A small network was shown many inputs. Here are its activations along a few directions, one row for each input.
In each table, some parts of the input vary, and every possible input appears once, in random order.
Descriptions start from the smaller parts, as in this example, which fits no table here: one of 8 places around a ring, together with either a single point or one of 11 places along a line or (one of 2 separate values, together with one of 6 places along a line).
Shared parts are said once, and a part with two or three values counts as separate values.

Other details of the inputs shift rows strongly along two fixed directions, in all tables alike. That doesn't count.

Table:
r1: [  1  -2  -6 -13  13  12  22   1   9   9  17  36]
r2: [ -8  32  -6   8 -15  12 -19   2  12  -7 -15   2]
r3: [-10  22  15  -2 -14  24  -6 -17  17 -13   6  -3]
r4: [ -3 -12  -5 -16   0   0  14   6   8   6  18  39]
r5: [ -1  -5  -3 -16  12  12  18   1  11  12  19  35]
r6: [ -5  28  10   8 -19  22 -14   8  21   3   1  -3]
r7: [  2  -6 -12  -9   6  -1   3  10  11  23  -7  38]
r8: [  9  -9  -9  -9   5   3   4  -4   5  23 -16  39]
r9: [ 16 -40  -7  -5  25 -35  15  16 -19  11  13  -1]
r10: [ -3 -12  -4 -15  -1  -2  17   7  10   7  18  39]
r11: [-13  -6  -8   4   7 -20  -9   7 -17  -3  -5 -45]
r12: [-13  27   0   5 -19   8 -21   4  20  -2 -12   0]
r13: [ -4  25  -1  10 -18  14 -16  -9  12  -9 -24   2]
r14: [  1  -4  -7 -10  12  12  25   2  11   6  17  36]
r15: [  6  -7  27  20  10  -4  -9   7 -10   7  -4 -39]
r16: [ 10 -12 -25  -9   1  -6  15 -15   8   7 -11  35]
r17: [  6 -12  11   9  -2 -23 -10  -2 -13 -14  -1 -39]
r18: [  9 -43  17  -4  39 -17  24   2 -15  16  15  -1]
r19: [  6  -8   0 -11   9  13  25 -10   9   7   8  36]
r20: [-14  27   2   1 -21  13  -7  -2   9 -23  10   3]
r21: [ 12 -30  -7   7  40 -26  12  19 -24  20  -7   2]
r22: [-19  16   8  -7 -30  19  -4  -7   7 -15   0  -3]
r23: [ -9 -11  -1   5   3 -18  -7  -5 -18  -4 -14 -45]
r24: [  4  20  -8   2 -29   9 -10 -14   9 -24  -7  -2]
r25: [-13  23 -13  -1 -22   1 -19  -9  20 -12  -4  -4]
r26: [-16  25   5  -3 -21  13 -12  -3  10 -19  13   2]
r27: [-14  27   2  -1 -20  13  -8  -3   8 -22  11   3]
r28: [  5  -3  -2  12   5 -20  -8   8 -19 -20   5 -37]
r29: [13  0 -8 -3  8 15 14 12  6 22  3 36]
r30: [ -6  20 -10  -1 -23   5 -18 -23  14 -12 -13  -4]
r31: [ 14 -39   9   0  31  -5  20  18 -26  35  -3  -7]
r32: [  2  -5  -1  12  10 -23 -10 -13 -18 -11 -12 -39]
r33: [13  1 -8 -4  8 16 12 12  5 24  4 36]
r34: [  4 -14  -2 -16  -1   4  15  -8   3   6   9  40]
r35: [ 22 -36  12   5  36  -9  13  10 -23  30   1  -2]
r36: [ 17 -14 -16 -17  -6  -2  10  -8   3   7   1  36]
r37: [  5 -11  -4 -14  -1   4  19  -8   0   3   7  40]
r38: [ 9 -6 -3 -6  5 13  9 14 12 27  7 35]
r39: [-10  30  -3   3 -15  12 -24   1  13  -2 -13   1]
r40: [ -2 -11   5  11   5 -27 -11 -10  -8  -7 -10 -40]
r41: [ 12 -38  10   1  41 -14  30   0 -20   9  11   0]
r42: [ 19 -11 -19 -15  -6  -2  14  -9   0   4  -1  37]
r43: [-11  26 -16  -2 -19   3 -19 -11  15 -11  -5  -4]
r44: [-24  22   2  -8 -27  18  -5   5   8 -15   9  -3]
r45: [ -2 -38   5  -9  40 -12  29  19 -22  21  19  -7]
r46: [ -7  -5  -1  11   8 -28 -13   2  -7  -8  -1 -40]
r47: [ -5  -7  -2   2   0 -16  -7  15 -22 -10   4 -43]
r48: [ 10 -11 -24 -11   1  -6  14 -16   6   9 -11  35]
r49: [ -6  -9  29  11  14  -8   0  -4  -6  -9   9 -39]
r50: [ -1  27 -13  -2 -26   7 -14  -3   8 -21   2  -1]
r51: [-12  -9  23   4  12   1   4   1 -15  -5   5 -45]
r52: [ -8  25  12   1 -13  24  -2 -17  14 -16   4  -2]
r53: [  3  -2  12  18  15 -14 -14   0 -21  -1 -20 -35]
r54: [ -2 -12   4  10   7 -25 -13 -10 -10  -8  -9 -40]
r55: [  5   2  14  23  17  -1  -7  17 -16   0   2 -38]
r56: [  7 -12  -5  -7   1  -2   7  -1  12  23 -16  38]
r57: [ -9  33  -6   6 -15  12 -20   1  10  -5 -15   2]
r58: [  1  -3  -6 -12  12  11  23   2  10   7  17  36]
r59: [  1 -12 -12 -13  -1   7  11   4   3  27 -20  33]
r60: [ -2  -9  19  12   8 -13  -1  -3 -22 -19   4 -33]
r61: [  3  -3  12  19  14 -15 -13   0 -19  -3 -20 -35]
r62: [  4  -5   1   6   6 -20 -14   7 -20 -14   8 -38]
r63: [-11  28   3   2 -21  31 -11  13  11   7  -3  -8]
r64: [-13  -1   5  10  11 -11 -14  19 -19   6 -13 -41]
r65: [ -6 -14  24   9   6 -15  -6  -2 -16 -15   8 -34]
r66: [ 10 -12 -19 -17  -5  -6   9   6   8   7  10  35]
r67: [ -7  -4  13  13  12 -15  -1   9 -20 -21  13 -33]
r68: [-10  27 -19   4 -19   3 -13 -10  15 -18  -7  -3]
r69: [-10  29 -18   1 -19   3 -16 -11  13 -14  -7  -3]
r70: [ -6 -13  25  10   4 -17  -4  -1 -13 -15   7 -35]
r71: [-17  25  11  -2 -13  20  -7  -3  23 -13  15  -3]
r72: [18 -7 -3 -1  4 17 17  1  6 21 -5 36]
r73: [  5  -5 -30 -11   4  -8  12  -4   7   9  -2  35]
r74: [ 20 -36 -13  -3  29 -32  17  14 -28   7  10   1]
r75: [ -6  16  -7  -8 -35  13  -9  -7   7 -14  -8  -7]
r76: [  4  28  10  10 -18  28 -12  -6  11  -1 -10  -2]
r77: [  7 -12  -6  -8   2   1   5  -2  10  22 -15  38]
r78: [-17  25  12  -1 -15  18  -5  -2  24 -12  14  -3]
r79: [ 22 -47  -2  -6  24 -32  15   4 -22  11   5   0]
r80: [ -3  31   6   6 -15  27 -17   5  14   2   1  -3]
r81: [  0  22  15   8 -21  26 -15  -4  18   2  -7  -3]
r82: [  5  21  -7   0 -29   8 -11 -14   8 -22  -7  -2]
r83: [ 11  -3  21  22  14   0  -7   5 -18   2  -7 -38]
r84: [  6 -13  -5 -11  -1   4  22  -7   3   0   6  40]
Description of these inputs: one of 2 separate values, together with one of 6 places around a ring, together with either a single point or one of 6 places along a line.
Changing only the choice among 2 separate values turns r55 into r72. The same change can be made to r67. Which row results?
Answer: r84
Changing only the choice among 2 separate values turns r71 into r18. The same change can be made to r68. Which row results?
Answer: r16
Changing only the choice among 2 separate values turns r42 into r50. The same change can be made to r48. Which row results?
Answer: r73
Change only the place on the ring of 6 in r60. List by row number the other rows that result.
Answer: r19, r48, r61, r82, r83
Change only the place on the ring of 6 in r80. List by row number the other rows that result.
Answer: r5, r26, r39, r43, r62
Change only the choice among 2 separate values in r78. List by row number the other rows that result.
Answer: r49
Change only the place on the line of 6 in r61. List by row number the other rows that result.
Answer: r8, r13, r53, r56, r77
Change only the choice among 2 separate values in r7. List by row number the other rows that result.
Answer: r77

Table:
r85: [  4 -19   2  -9  13   5  17   7  -3  23   5  20]
r86: [  0  27   0   8 -27  15 -16 -11  10 -16 -11 -11]
r87: [  0   8  -5   6  -1 -10 -11  -5  -5 -15  -2 -20]
r88: [ -6  26  -6   0 -29   5 -19 -11  10 -25  -2 -10]
r89: [ -2  22 -15 -14 -18  23   5  -6  24  -4   9  42]
r90: [-15  29   6   2 -24  21 -14   4  14 -10  -1 -14]
r91: [ 15 -23 -11  -9   6 -13  17  -6  -3   5   3  25]
r92: [ -4   6   0   8  -1  -6 -14   5   0   1 -11 -20]
r93: [  0 -23   2 -13  11  -2  19   1   0  15  12  21]
r94: [-19  28  10   2 -19  20 -12 -10  17 -13   2 -12]
r95: [  7  -6  15  13  11  -3   1   6 -16  -4   5 -28]
r96: [ 2  6 10  1  0 16  3 -1  9  7 -1 16]
r97: [ -3 -10  -1   5   5 -23  -6   3 -17 -10   0 -27]
r98: [ -1  -9   1   6   7 -14  -7   8 -14   2  -9 -31]
r99: [  8 -19  -6  -5  13  -6   9   2   0  25  -8  22]
r100: [ -3  14   9   8  -4   7  -4  -6   3 -16   7 -15]
r101: [  5 -17   3  -5  17   3  14   8   1  25   4  22]
r102: [  5  -4   9   9  12  -6  -3  11 -18  -4   8 -28]
r103: [ -7  -4   6   8  15 -13  -1   8 -15  -7   9 -27]
r104: [  8  -3   1  13  13 -16 -12   6 -16  -2  -5 -26]
r105: [-13  31   2   5 -24  19 -15   4   9 -14   1 -11]
r106: [ 11  -6   7  16  12 -13  -8   1 -13  -2  -8 -26]
r107: [-11  39  -7  -3 -30  30 -11   1  29  -4  -1  27]
r108: [  8 -21  -8  -9   9  -4  12   0  -4  22  -7  20]
r109: [  5 -18  -5  -8  20  -2  16  16   0  26   5  26]
r110: [ -2   9  -3  10  -1  -8 -15   5  -5  -3  -9 -17]
r111: [-12  19 -13 -16 -19  23   6  -3  29   3   4  38]
r112: [ -1 -17  -8 -18   5  -1  19   7   6  13  12  31]
r113: [ -8  20 -22 -10 -22  10  -3  -9  20  -5  -6  30]
r114: [  5  23 -16 -14 -19  30   5   1  29   9   5  58]
r115: [ -4 -14   9   3   6 -17  -6  -4 -12  -4  -2 -29]
r116: [  9 -24  -4 -11   8 -10  16  -8  -3   9  -2  25]
r117: [ 16 -14   0   0  17   2  17   7  -1  17   7  26]
r118: [  3 -21 -10 -10  13  -9  14  -6  -1  17  -3  21]
r119: [  8  -6  -1   9   8 -15  -8   5 -19  -5  -4 -28]
r120: [  7 -22   2  -9  21   0  24  -2  -2  14   7  28]
r121: [ -3  -9 -11  -4   7 -12   3   0  -1   5  -5   1]
r122: [ -9  27  16   6 -22  27 -11  -7  11 -13  -4 -10]
r123: [ -2 -14  -8  -8   1 -14   3   1  -2   2  -1   1]
r124: [ -2 -12  22   6  11  -7   2  -1 -13  -9   8 -26]
r125: [ -8  20   3   3 -18  10 -11 -18  12 -15 -11  -5]
r126: [ -7  -8   8   5   9 -15  -1   9 -16 -10  12 -27]
r127: [  6 -11   5  -2   5  -3  12  -1  -3  -4  13   5]
r128: [  2   2   9   7  -4   1  -8  -6  -6  -5 -13 -19]
r129: [ 13 -18  -3  -3  14  -4  11  -2  -2  19 -10  25]
r130: [  6  -8   3  12  11 -17  -3  -6 -14 -10  -3 -27]
r131: [-10  29   4   0 -25  14 -14  -5  12 -25  10 -10]
r132: [  1  -7  -2   9   7 -16  -8   8 -19  -2  -7 -28]
Describe the family of inputs behind these rows.
Answer: one of 2 separate values, together with one of 4 places along a line, together with one of 6 places around a ring
Changing only the choice among 2 separate values turns r113 into r103. The same change can be made to r119. Which row results?
Answer: r102
Changing only the choice among 2 separate values turns r111 into r121. The same change can be made to r107. Which row results?
Answer: r110
Start at r102 and move only the place on the ring of 6, one step at a time. The first step leads to r105. Which rows follow, in order?
Answer: r90, r85, r122, r95
Change only the choice among 2 separate values in r87. List by row number the other rows that result.
Answer: r89
Change only the place on the line of 4 in r123. List by row number the other rows that result.
Answer: r92, r98, r121

Table:
r133: [  5  12 -18 -12 -19  15   5 -13  24   4 -10  50]
r134: [  0  16 -13  -8 -11  15   3  -1  14  -1   8  29]
r135: [  2 -28  16  -1  26 -10  15   4 -18  10   8 -10]
r136: [ 13 -26  -1 -10  18  -1  25   1  -6  14   7  26]
r137: [-14  27   3  13 -25   0 -27 -15   7 -23 -18 -37]
r138: [ -8  27  -7  -7 -33  16 -10 -11  23 -19   2  18]
r139: [  0  -7  19  19  14 -20 -10   4 -25 -20  11 -57]
r140: [  7 -24   1  -8  20   1  16   8  -2  29   1  25]
r141: [  7 -26  10   1  24 -14  15   9 -16   4  15 -10]
r142: [ -8 -12  10  13   9 -30 -13   0 -23 -19   2 -59]
r143: [-12  33   4  14 -22   6 -28   1   3 -22 -10 -34]
r144: [ 10 -27 -12  -5  18 -22   6   3 -12  20 -10   4]
r145: [-16  29   4  -2 -23  28  -9   2  21  -1  -2  10]
r146: [  1  16  -8   1 -12  13  -4   3   8   1  -2  14]
r147: [-20  40   1   5 -42  13 -29 -21  16 -33 -13 -30]
r148: [ -1  15 -22 -17 -17  15   5  -3  23   1   3  49]
r149: [  2 -26   5 -13  17  -3  24   6  -2  17  16  26]
r150: [-13  14   3  -7  -7  17   2   2  14   1  10  12]
r151: [ -6  12 -28 -20 -21  11   5  -7  25   4  -1  46]
r152: [ 16 -22  -4  -6  19  -1  17   8  -3  25   0  25]
r153: [ -4   7  14  14  -2 -11 -18  -6 -15 -25  -5 -48]
r154: [-11  47   4  12 -37  17 -37 -10  17 -24 -17 -27]
r155: [  9  15 -16 -10 -18  22   2  -6  22  12  -6  48]
r156: [  3 -25 -10   0  19 -25   4  11 -19  13  -6 -11]
r157: [-3 -8 14  4 11  1  4 -1 -2  7 -1 -6]
r158: [ 12 -25   9   7  27 -12  13   5 -16  11   0  -9]
r159: [  4  -5  19  25  17 -19 -13   0 -25 -12  -4 -56]
r160: [  6 -21   5   1  28 -12  13  14 -16   8  13 -10]
r161: [ 16 -25  -7  -9  16  -6  21  -2 -10  12   6  28]
r162: [ 2 -3  4  5  8  2  3 13 -6  6  1 -7]
Changing only one part turns r161 into r153. The same change can be made to r155. Which row results?
Answer: r154
Describe the family of inputs behind these rows.
Answer: one of 5 places along a line, together with one of 6 places around a ring
Change only the place on the ring of 6 in r141. List by row number the other rows that result.
Answer: r136, r152, r158, r160, r162
Start at r137 and move only the place on the line of 5, one step at a time. The first step leads to r133. Which rows follow, in order?
Answer: r159, r158, r157
Change only the place on the ring of 6 in r142. List by row number the other rows that result.
Answer: r137, r144, r147, r151, r156
